These are the activations of a small neural network, seen along a few directions. Each row is one input.
In each table, some parts of the input vary, and every possible input appears once, in random order.
Descriptions start from the smaller parts, as in this example, which fits no table here: one of 2 separate values, together with either a single point or one of 11 places around a ring or (one of 4 places along a line, together with one of 5 places around a ring).
Shared parts are said once, and a part with two or three values counts as separate values.

Other details of the inputs vary at random and push rows far along two fixed directions, the same in every table; ignore that.

A family of inputs:
R1: [ 12  21  -8   0  -4  24  19  -6 -11   9  13 -18  -8 -26]
R2: [-19 -40 -17  -9  20  -3  22  20  29  15  29   9  10  -5]
R3: [-10  -8  13   5   3 -22  -3   2   1  -2   1   0  17  11]
R4: [ 23  37   2  19 -29  14 -16 -15 -28 -12 -18 -15 -10 -13]
R5: [-23 -24  12   2   9 -37   1   6   8   1   4  13  17  16]
R6: [-22 -22  13   2   3 -28   1   8   4  -1   2   6  15  11]
R7: [  5 -47 -21 -22  32  19  11  18  39  25  28  11  -5  -6]
R8: [ 13  29 -12  -2 -10  32  28  -6 -17   3  13 -19 -15 -33]
R9: [-24 -19  11   1   5 -29   1   8   6   3   3   6  14   9]
R10: [  8  26 -23  -4   1  32  29   2  -2  14  21 -14 -13 -32]
R11: [ 21  77  17   9 -43  27 -19 -22 -49 -21 -47 -22 -17 -11]
R12: [-14  -5   8   3   6 -25  -2   1   2  -2   2   4  15  13]
R13: [ 11  56  20  15 -33   4   2 -22 -45 -18 -20 -25  -7 -14]
R14: [-20 -44  -7  -5  22 -16  15  19  30  12  26  12  15   9]
R15: [-19 -38 -25 -14  27   2  26  23  34  25  35  13   5 -13]
R16: [  4  -1  10   7   0 -11  -8  -8  -5 -13  -4  -2  -1  12]
R17: [  1  47  25  16 -28 -13  -5 -19 -40 -17 -23 -18   0  -3]
R18: [-15 -27  -6  -7  15 -11  18  11  16   9  20  10   8   0]
R19: [  8  25  21   6 -13 -14 -23 -18 -19 -18 -30  -4  -3  20]
R20: [-19 -30  19  -4   1 -26 -23   9  12  -9 -21  20  17  34]
R21: [ 13  63  20  18 -33   2  -4 -25 -45 -26 -24 -27  -2  -5]
R22: [ -9 -50 -13 -21  30  -2   1  19  40  19  12  24   4  12]
R23: [  0  -2 -25  -8   7  29  29  12  10  18  28  -9  -8 -33]
R24: [ 38  27 -36  -4   1  58  18  -3  -4  20  20 -18 -29 -47]
R25: [-11  15  27  14 -11 -39 -13 -15 -20 -17 -19  -2  15  21]
R26: [ -4  -5 -14  -4  11  10  20  10  12  17  23  -4  -1 -16]
R27: [ -4  -5  29   8   0 -35 -27 -10  -4 -12 -22   4   8  34]
R28: [ 11  15  14   1  -6  -4 -17 -11 -10  -7 -19  -6  -5  11]
R29: [ -9 -22  28   3   2 -39 -28  -6   3 -18 -23  11  15  43]
R30: [ 23   0 -42  -4   3  44  16   6  10  16  25  -2 -19 -35]
R31: [ 16 -20 -25  -3  14  21   8   6  16  12  20   2  -8 -14]
R32: [ 14  43  10   2 -28  25 -14 -11 -28 -12 -31 -13 -11  -8]
R33: [ 25  53  12   5 -28  25 -14 -20 -33 -16 -32 -21 -17  -7]
R34: [ -4  -7 -18 -10   6  20  29   9   6  11  25  -5  -6 -23]
R35: [ -4  16  16   3 -18  -9 -22  -6 -15 -20 -35   7   4  20]
R36: [-15 -31  20  18  -3 -52 -38   2   6 -10 -19  19  22  34]
R37: [-12 -21 -14 -14   6  13   2  19  19  13   4  20   0  -3]
R38: [ -6  22  22  13 -11 -24 -11 -10 -20 -12 -14 -10  12  10]
R39: [  7  33 -15  -1  -9  30  23  -2 -12   9  11 -19 -13 -34]
R40: [-17 -25  32   2   2 -45 -35   0   8 -12 -31  18  19  45]
R41: [  2   5  17   5  -2 -18 -17 -14  -8 -16 -17   1   0  25]
R42: [ -5   0 -20 -10   5  19  29   7   4  10  22  -3  -7 -23]
R43: [ 38  38 -33 -16  -1  69  25  -8  -8  11  14 -20 -36 -41]
R44: [-21 -10  23  10   1 -46 -13  -3  -3 -16 -11   7  24  32]
R45: [ 14  19  -7  13 -15   5 -13  -8 -12  -5  -7  -3  -7  -9]
R46: [ -4 -22 -19 -19  14  21   5  19  24  18   8  17  -4  -7]
R47: [-29 -22  24   3  -8 -38 -29   7   3 -18 -30  27  21  40]
R48: [ 10  13 -16  -6   6  26  24  -1  -1  19  22 -13  -9 -31]
R49: [-11 -39  12  -7  12 -21 -16   8  21  -4 -10  18  12  32]
R50: [  2  21  14  10 -12 -10   2 -14 -20 -12  -7 -12   5   1]
R51: [ 27  21 -24   1  -1  32   6  -6  -5   9   9  -9 -19 -25]
R52: [-27 -20  21  11   3 -50 -11   2   6 -13  -8  12  25  35]
R53: [ -4 -17   6  -7   6  -9 -13   2  11  -5 -14  13   4  22]
R54: [ -8 -28 -20 -18  12  25   9  24  26  23  14  18  -3 -15]
R55: [  5  -3 -24  -7  10  30  29  12  13  21  32  -9  -7 -29]
R56: [  4 -16 -12  -6  18   3   6   3  16   9  19   6  -7  -2]
R57: [-10   4  -9   0  -1   2  14   1   1  -1   9  -2   2  -9]
R58: [-14  25  19  10 -18 -25  -6 -10 -24 -16 -18  -6   7   7]
R59: [ -1   2  19   6   1 -26 -20 -12  -5 -12 -17   3   3  27]
R60: [  3   1  12   7   2 -15 -12  -7  -3  -6  -5  -1  -1  10]
R61: [  2 -13  15   1   6 -14 -14  -4   4  -4  -6   2   1  20]
R62: [ 39  60  -3  16 -29  33  -7 -24 -39 -12 -17 -28 -22 -25]
R63: [  4  -2 -19  -8  12  18  25   2   7  13  25  -4  -4 -20]
R64: [ 14 -25 -35  -4  11  31  13  13  22  19  28   5 -10 -23]
R65: [-16 -52 -15 -19  20  14   6  30  37  22  18  25   6  -3]
R66: [-23 -38   8  -7   4 -16 -13  18  18  -2  -8  25  15  24]
R67: [ 30  59   9  12 -25  24  -4 -25 -39 -17 -14 -29 -21 -18]
R68: [  7 -15 -17  -8  18  13  13   3  16   7  22   4 -10  -7]
R69: [  5 -45 -24 -19  33  19  18  15  36  22  34   9  -8  -4]
R70: [ -6 -15  18  16  -2 -42 -30  -8  -2 -20 -21  13  16  36]
Description of these inputs: one of 5 places around a ring, together with either one of 6 places around a ring or one of 8 places along a line.
Changing only the place on the ring of 5 turns R19 into R28. The same change can be made to R58. Which row results?
> R9
Changing only the place on the ring of 5 turns R33 into R22. The same change can be made to R4. Which row results?
> R45
A walk changes only the place on the line of 8. It starts at R54 and steps to R11. List the rest of the walk in order.
> R40, R28, R27, R60, R24, R36
A walk changes only the place on the ring of 5. It starts at R47 and steps to R66. List the rest of the walk in order.
> R65, R54, R37
A walk changes only the place on the line of 8. It starts at R66 and steps to R20. List the rest of the walk in order.
> R49, R29, R69, R16, R31, R64
A walk changes only the place on the ring of 6. It starts at R39 and steps to R9. List the rest of the walk in order.
> R17, R48, R38, R26
Which other rows does R23 become when the place on the ring of 5 takes its other values? List them by row number.
> R2, R15, R39, R57

A family of inputs:
R71: [ -6 -12   5  -6  11  -6   5   4  10   7   8  -1   2   5]
R72: [ -9  -1   6  10  -6 -26  -6  -3  -4  -9  -3   2   9  10]
R73: [ 16  47   9   4 -19  15   6 -19 -31 -15 -13 -20 -11  -7]
R74: [ 11  25   3  -3  -7  18  10 -10 -13  -3   0 -16  -8 -11]
R75: [ 14  21   3   7 -15  11 -13 -10 -14 -14 -17  -5  -9   2]
R76: [  4  24  10   1  -6  -1   2 -13 -17 -11  -9  -9  -6   3]
R77: [ -6 -10 -50 -36  11  75  47  35  27  39  35   8 -18 -55]
R78: [-19 -44   0   2  17 -29  -1  16  24  12  18  16  16   9]
R79: [-13 -14   4   7   7 -26  -5   4   8   2   4   7  15  11]
R80: [  4 -22  -5  -4   9   2  -8   9  16   9   1   8  -2   5]
R81: [ -3 -25   1  -3  12 -13 -15   5  15   4  -4  16   6  17]
R82: [  3  10  -1   8  -9  -1   3  -4 -11  -3   2  -9   2 -12]
R83: [ 19  17  -6   1  -9  24  -6  -6 -10  -2  -7  -8 -13 -12]
R84: [-12 -15  11  -4  15 -21  -2   2   9   1   1   6   9  17]
R85: [ -2 -14   5   2   2 -15 -18  -3   6  -6 -12  12   3  20]
R86: [ -1  13   3  14 -12  -7   0  -7 -14 -11  -4  -7   3  -2]
What do these inputs look like to the network?
> either a single point or (one of 3 separate values, together with one of 5 places around a ring)
Which other rows does R74 become when the choice among 3 separate values takes its other values? List them by row number.
> R82, R83
